Each row below is a small network's average activation on inputs in which a field has the value named, seen along a few directions.
Values that are neighbours, or in one group, have similar rows; names and order tell nothing.
Random noise pushes rows far along 3 fixed directions. That doesn't count. These rows show it; they differ only by the noise:
[ 183   54  279  143   15  223  197 -106  334 -107 -267   79    6 -206
  -20]
[ 307  116  108  522  355  208  782 -143  523 -405 -520   68  -43 -299
 -217]
[-180  -49  365 -329 -460   42 -693  105 -127  336  211   89   71 -155
  334]
[-212   24    2  152  -68 -175  -96  187 -112   21   57   50   22 -306
  181]
[ 173  405 -418  146  190 -140  219 -529  -60 -118  147 -395  190  324
  -27]


LAZUB, 11 values:
nas: [ 244   17  -56 -367 -292   99 -187 -171  -46  -30   40  -93   78  329
 -306]
gamez: [ -85   -6   64 -204 -223  -22 -348  -49   -7   89   80  -15   43  -64
  281]
rimob: [-231   31  163 -198  136   61 -243  155  -21  188  -31  -42   85 -112
  268]
nomi: [-187 -165 -140  180   79 -170   86  294 -177 -140  -44   30 -122  260
 -124]
pevov: [ 368   40 -157 -244 -261   70 -278 -359 -231  -52   84  -10  187  346
  -47]
bepe: [  -5 -130  398 -364 -535  131 -580 -148  -61  176  220  137   85 -119
  121]
vem: [-436   71 -209  -61  125 -154 -275  299 -292  374  205  -82    2    2
  131]
buluv: [  85 -156   53  155  409   88  379   95  151 -174  -84   59 -285   61
 -385]
bevu: [ 285   80  127 -224    9  260  239 -359  385   89  -77   29   -2  -21
  175]
kunuk: [ 105 -113 -279  150   75  -11  453   35  -58 -319  -70  -79  -28  284
 -301]
pelal: [ 102   26  -83 -129  161  -50 -105 -150  -30  341  236 -158  -75  475
 -106]
LAZUB is arranged as a ring.
Question: Which values are neighbours of vem? Give them in the order they are listed.
Answer: rimob, pelal
Question: Which values are neighbours of nas? Give them in the order they are listed.
Answer: pevov, kunuk
Question: Which values are neighbours of gamez? Give them in the order they are listed.
Answer: bepe, bevu

FUBOR, 11 values:
naz: [ 315  262  -97   64  102  116  338 -419  320 -177  -55 -165   67  -43
   49]
tori: [ 141  257 -547  191   76 -324  340 -153 -173 -352   95 -222   76  -49
 -125]
vot: [ 213  301 -176  205  375   -2  347 -370  162   32  -65 -190  144  185
   31]
nolo: [ 318   46   88 -245  148  286  -15 -314  221   69  -24 -173  112  608
 -239]
tos: [ 255  104  -32  382  399  354  650 -315  569 -236 -501  -11   84 -123
   31]
fuvo: [-131  -45  247   73  171  206 -152   25   42  256  -71   57 -100  -21
   13]
vuta: [-196 -161  174 -144 -367 -223 -145  406 -380  -12  207  168 -139 -102
   26]
zev: [  43 -210   90  229 -134  165  275  149  117 -299 -276  213   -9 -217
 -270]
tak: [-318   24 -192 -439 -163 -366 -822   -8 -554  575  664 -180   -7  553
  235]
guz: [ -16   23 -501   19  238 -246  308  -21 -224 -183   92 -154   17  401
 -193]
zopuz: [  13   83   73 -159 -251   -2 -359 -173  -20  -30   40 -126   28 -167
   29]
FUBOR is arranged as a ring.
Question: Going along FUBOR from tori by way of its neighbour zopuz, in what order are naz, vuta, zev, guz met?
Answer: naz, guz, vuta, zev
Question: Which values are neighbours of tak? Give them in the order they are listed.
Answer: nolo, fuvo

LOV, 16 values:
miren: [-170  149 -175 -251 -142 -167 -547 -110 -366  346  328 -230  102  112
  404]
vol: [ 165  133  333 -194   28  280 -150 -235  226  296  -31   80  -21  153
   55]
rer: [ 143   39 -102  -90  167  -12   72  -40  -92   43   28 -213   62  388
 -186]
nub: [ -94  111 -126  -27  -78  -95 -112  -66  -87    4   83 -124  166 -219
  114]
vikaz: [ -64 -348  541   71  172  223  171  281  337   36 -342  350 -298 -334
  -64]
fupo: [-105   68  -60   81  209  -43  174   94    6  160   40  -14 -153  -52
   12]
pidu: [  50 -142  127  186  -51 -148  139  192  -82 -200  -59  156  -71  -26
 -166]
tapu: [ 147   94  -99 -171 -272  126 -103 -293  -14  -69   88 -164  243  220
  -68]
dekam: [  90  100 -178   99   13   33   76 -149  -28 -279  -26  -53   88 -101
   66]
ziku: [ 155  -54   68  105 -115   31  118   -7  117 -201 -145  153   86 -224
   10]
futi: [-152  116 -226  252  132 -236   -2    9  -31 -107   -9 -111  -53 -286
  197]
zuv: [ -70 -210  139  -44 -218   24 -180  320 -136   -3  -39  155 -103  -11
  -94]
rako: [ 117 -154  154  445  451  176  839  247  426 -309 -584  194 -286 -182
 -283]
tora: [  -4 -251   20  251  206  102  435  258  240 -233 -354  276 -173 -146
 -352]
ves: [ -86   -6  290  -12    8  185    7   10  277  148  -37  119   -8 -194
  149]
fek: [ 164  129 -287  -48  -75  -91  103 -213  -15 -158  170 -134  155  247
 -161]
LOV is arranged as a ring.
Question: Going along LOV from tapu by way of its neighbour ziku, in what order are miren, pidu, dekam, ves, fek met?
Answer: dekam, miren, ves, pidu, fek
Question: Which values are neighbours of vikaz? Give them in the order they are listed.
Answer: fupo, rako
Question: Which values are neighbours of tora? Give them in the order they are listed.
Answer: rer, zuv

FETI, 30 values:
rov: [  45   69 -103   57 -299    8  -23 -213   95 -359  102  -94   87  -20
  256]
dular: [ -33 -307  482  303  127   66  363  169  381   85 -241  194 -434  -58
  103]
roku: [ -93 -138   67   54  195   49   82  -51  -19 -183  -36  193 -319  197
 -318]
vit: [-307   97 -288 -240  132 -103 -574   -6 -223  153   -8 -222 -161 -232
  167]
bem: [ 214  -66  371 -129 -181   76   47 -216  326  -89  -75  152   78 -481
  226]
zuru: [ -29  237 -247    9  264  -39  435    5   85  221  -76 -117  226  311
  -96]
tabe: [-159 -252 -448 -101  268 -106 -326  115 -224  -77   12 -195  -81   91
  -93]
dumi: [  18   -9  -69    9 -160 -120  154   22   60 -407  222  -50   78   95
 -251]
numo: [-133  377 -476  117  187 -304 -192 -291 -214   78  193 -474 -260    9
  160]
geruk: [ -21 -200   63 -127  -68  339 -293  363 -121  -74 -347  254   24 -159
 -207]
miz: [  54  -92  102   48 -285  -58 -399  174  -75   58  -15  -53 -123  102
 -283]
luduz: [-369  -89  -60  -15  -90 -126   -3  476 -202  119   -1  360  136 -758
  329]
kadu: [ 443   33  223  -95  168    0  324  115  250   51 -122   -2   80  361
 -158]
fovu: [ 262   24 -220 -394 -244  334 -136 -514  -17 -114   31 -254  357  257
  174]
zun: [ 350 -236  478  398 -226  162   74  129  330 -263 -587  269 -280 -235
 -177]
fugu: [ -57  -10 -426   28  277 -280  168   58 -366   15  378 -238 -122  552
   34]
val: [  61  -46 -154  401 -111 -411  258  111 -127 -530   36  -91   18  -75
   58]
milu: [ -38  246 -120  -84   87   96  -59  186  -17  358  159   73  311  -91
  188]
kefa: [-279  -72  492  -68 -341   57 -466  225  119  553  153  402  231 -415
  355]
nese: [-376   10   90   23  -29 -117 -351 -159 -127  435  324 -193  -13  149
  502]
pover: [ -20  -49   -7  684   74 -126  371  224  -67 -326 -550  -24 -169 -551
   35]
deti: [-389  -65  182 -114 -355 -301 -853  113 -415  374  354  235 -228   53
  119]
los: [ 103    6 -203 -239   77  -86  256  -35   75  -25  173 -158  254 -109
 -288]
sesos: [-320   76   49 -495 -590 -325 -448  170 -462  454  716  255  221  154
  -23]
rem: [  38   -9  364 -207 -412  -87  -84 -204   20  162  296  177   23  -76
    7]
zede: [-270  -58 -231  188  550   33  591  232   85  -91  -89 -227 -200  113
 -189]
ninel: [ 643  223   57 -426  -98  749 -308 -599  308  -60 -527  -68   87  366
  -85]
bazi: [ 364   51  405 -148   31  -17  -53 -297   69  324  143   34   76  342
   84]
nugu: [-117 -295  163  -99 -157  401  118  334  -78 -272 -114  281  147 -223
 -235]
lofam: [-421  164 -171 -154  244 -100 -394  110 -286  276  287 -171  -17   90
  333]
Each value of FETI is a pair of two hidden parts, and every pair occurs once (6 first parts, 5 second parts).
Question: Changing only the second part turns pover into zun. nese has the same second part as pover; what does that change turn nese into?
Answer: dular
Question: Changing only the second part turns luduz into sesos. fovu has the same second part as luduz; what does that change turn fovu into?
Answer: dumi
Question: Changing only the second part turns val into rov. rem has the same second part as val; what does that change turn rem into?
Answer: bem
Question: Changing only the second part turns milu into zuru. vit has the same second part as milu; what does that change turn vit into?
Answer: tabe
